Each row below holds a small network's activations on one input, seen along a few directions.
In each table, some parts of the input vary, and every possible input appears once, in random order.
Descriptions start from the smaller parts, as in this example, which fits no table here: one of 5 places around a ring, together with either a single point or one of 11 places along a line or (one of 3 separate values, together with one of 6 places along a line).
Shared parts are said once, and a part with two or three values counts as separate values.

A family of inputs:
x1: [  3 -13   5  -9 -13  18  -9  -3  12   0   3 -12 -10  -3   6   9   7]
x2: [-10  20  11 -10  -1 -14  19  13   5  -1   4  13  13 -25  -4   1  14]
x3: [-10  -7   2   8   6 -17   9  15  -1   6 -11  14   3  -4  -6   3 -11]
x4: [ -3  36   6 -15   3 -15  21   9   5 -11  24  12  23 -33  -1 -13  27]
x5: [  2  -2  11 -16 -14  20  -7  -7  12  -3  11 -17  -5 -12   7   5  17]
x6: [ 12  50 -23  22   5 -27   6 -16 -20  -9  13   1  19  24 -14 -30   5]
x7: [  4 -25   1   0  -8  15 -14  -3   7   1  -6  -9 -15   5   9   7  -4]
x8: [-12 -21   0  15  22 -13   3  11  -6  13 -28  19  -2  14  -6   9 -32]
x9: [-13 -16  -1   9  14 -14   7  14  -6   8 -21  18  -2   3  -6  10 -23]
x10: [ -1 -33  -3   3  -1  18 -13  -1   1   7 -14  -6 -19  12   8  11 -18]
x11: [ -8   7   3  -3   0 -15  15  14   2   6  -7  13   9 -15 -11   4   2]
x12: [ 27  29 -20  12 -10   5 -16 -33 -16 -14  20 -26   3  34   2 -21  11]
x13: [  2 -37   1   5   5  18 -17  -4  -1   8 -20  -2 -18  20   7  12 -26]
x14: [  7  13   8 -22  -9  19  -5  -9   7 -11  31 -18   2 -21   9  -8  32]
What is each input in this table made of?
> one of 2 separate values, together with either a single point or one of 6 places along a line
Which other rows does x5 become when the choice among 2 separate values takes its other values? List them by row number.
> x2
A walk changes only the place on the line of 6. It starts at x13 and steps to x10. List the rest of the walk in order.
> x7, x1, x5, x14

A family of inputs:
x15: [ -1  35 -11  20 -18 -42  14   9  -8  -3   2   9  10   1 -17  -7  11]
x16: [ -4   3   7 -14  24   6   6   4  -3   1  -8  26   8  -6   7   2 -10]
x17: [  3 -48   4  -4  23  12 -18  -1  -9   6  -8   7 -17   0  14   9 -28]
x18: [ -3 -27  -3  -1 -18  18  -8   6  10  12 -16 -12 -18  12  -5  25  -8]
x19: [  3 -39 -13  15  18   9 -16  -8 -16  10  -9   1 -13  27   3  -6 -33]
x20: [  7  -5  -4  15 -16  -3  -3   0  -2   0 -26  -4  -2  24   7   6 -16]
x21: [ -9  12   5 -10  25  -6  18   7  -9  -6   4  20  16 -16  -5  -2  -1]
x22: [  3  14  -2  11 -13 -10   2  -8  -2   5 -16   2  -5  19  -8   5  -7]
x23: [ -7  13   2  -5 -21 -15  13   4   3   7  -9  -8   9 -12 -24   9  15]
x24: [-12 -23  26  -5   0   8  -3  10  10   9  -5  -1 -11 -16   8  15  -4]
x25: [ -1  28 -10   0 -24 -25  23  18   2   8  -6   5  14 -21 -15   1  18]
x26: [-18 -35   9  -7   5  22  -9  11  10   5  -8  -5 -22  -9  11  21  -8]
x27: [ 28  36  -9 -18 -43  23  -7 -24  14 -13  37 -30  13  -9   5 -11  43]
x28: [ 16  33  12 -25   9  18 -13 -26  -7 -31  51 -16  13 -13  12 -31  36]
x29: [-16  13  12  -9  -3 -25  24  25   5   3  15  11  11 -37  -6  -5  19]
x30: [  0   2   5  -8 -18  -1   3   2  19   9 -19   2   1  -1 -12  11   7]
x31: [  3 -12   6   1 -23  11  -1   8   8  14 -22  -7  -4   5  -1  19  -7]
x32: [ -4  24  -6  15 -14 -25   8  -5  -9  -1  -7  -1   6   7 -19   3   2]
x33: [ -5  24  -9  13  24 -22   8  -4  -5  -5   3  10  18   2 -17 -17  -6]
x34: [  0 -21  -6  14  -9   0 -13  -5   0   2 -16 -13 -20  31  -1  12 -16]
x35: [ -6 -19 -14   9  23   9 -11  -3 -11   4  -8  -3  -6  28   5  -2 -29]
x36: [ -4 -36   7  -6  32   9  -9  -1   0   0  -6   7  -9   5  13  14 -13]
x37: [  0  -6   3  17  19  -3  -8  -6 -10   5  -7   1   5  20  -1  -5 -25]
x38: [ -5  19   8  -5  21 -28  24  20 -10  -4  21  27  19 -20  -6 -13  10]
x39: [ 12  27  10 -29 -14  22  -5 -17  19 -23  48 -28   5 -30  18 -18  44]
x40: [ 22  44 -12   0  11  10 -13 -32 -20 -19  45 -27   8  11   6 -39  39]
x41: [  1 -22  17  -3  26   2  -2   2   1  -2  -9  15   6  -2  15   9 -12]
x42: [-17  -6  22 -13  -1   3   2  10  14   8  -2   9  -5 -19   0   6   4]
x43: [ -9 -54   7   0   2  20 -15   9  16   3 -12   2 -27 -10  15  14 -12]
x44: [  1  12  -4   9  24  -9   2  -9   0   2  -6  14   7  15  -4 -15 -14]
x45: [ 30  48 -21   0 -32  14  -5 -31  -9 -20  36 -29   6  13  12 -17  35]
x46: [  4 -41 -10   4 -23  25 -12   7  10  12 -23  -5 -24   9  -1  19 -17]
x47: [-19   4  13 -13   2 -10  17  13  13  -1   5   6   9 -31  -7   6  12]
x48: [ -1  38 -18  18  19 -31  19  13 -17   1  11  21  19  -3 -12 -21   0]
x49: [  8 -34 -22  14 -16  12 -14   0  -4   2 -29  -5 -21  29  10   5 -26]
Changing only one part turns x24 into x41. The same change can be made to x39. Which row results?
> x28
What is each input in this table made of?
> one of 5 places around a ring, together with either a single point or one of 6 places along a line
A walk changes only the place on the ring of 5. It starts at x34 and steps to x35. List the rest of the walk in order.
> x36, x26, x18
List by row number the other rows that have the place on the ring of 5 in common with x46.
> x18, x23, x25, x27, x30, x31

A family of inputs:
x50: [ -3   0  -1   5   9 -10   6   6  -3   3  -8  13   4   2  -3  -1  -9]
x51: [ -6   1   2   5   7 -11   7   7  -2   4 -12  12   4   2  -4   3 -10]
x52: [ -9  -4   6  -5   3  -3   6  10   4   1  -1   7   1 -14   0   4   1]
x53: [ -1  -3  -5   9   5  -4  -2  -3  -7   4  -8   0  -2  14  -4   1 -12]
x54: [ -2 -11   9  -7  -5  11  -4   1   8   2   0  -6  -6  -7   3   6   4]
x55: [  6  -9  -4   4 -10   9 -10  -7   2   1  -2 -11  -9  11   2   3  -2]
x56: [  1 -11   4  -9  -3  12  -4   1   6   0   3  -4  -5  -7   6   4   4]
x57: [  9 -12  -5   3  -6  11 -12  -8  -1  -2   1 -10  -9  12   7   1  -3]
x58: [-10  -4   7  -5   1  -3   7  10   5   3  -4   6   0 -13  -1   7   0]
x59: [ 12  57  -5  -8  -9 -10  10 -13  -4 -18  36  -9  23 -12  -3 -25  38]
x60: [  2  -4  -8   8   7  -1  -3  -4  -8   2  -5   2  -2  14  -2  -3 -12]
What is each input in this table made of?
> either a single point or (one of 2 separate values, together with one of 5 places around a ring)
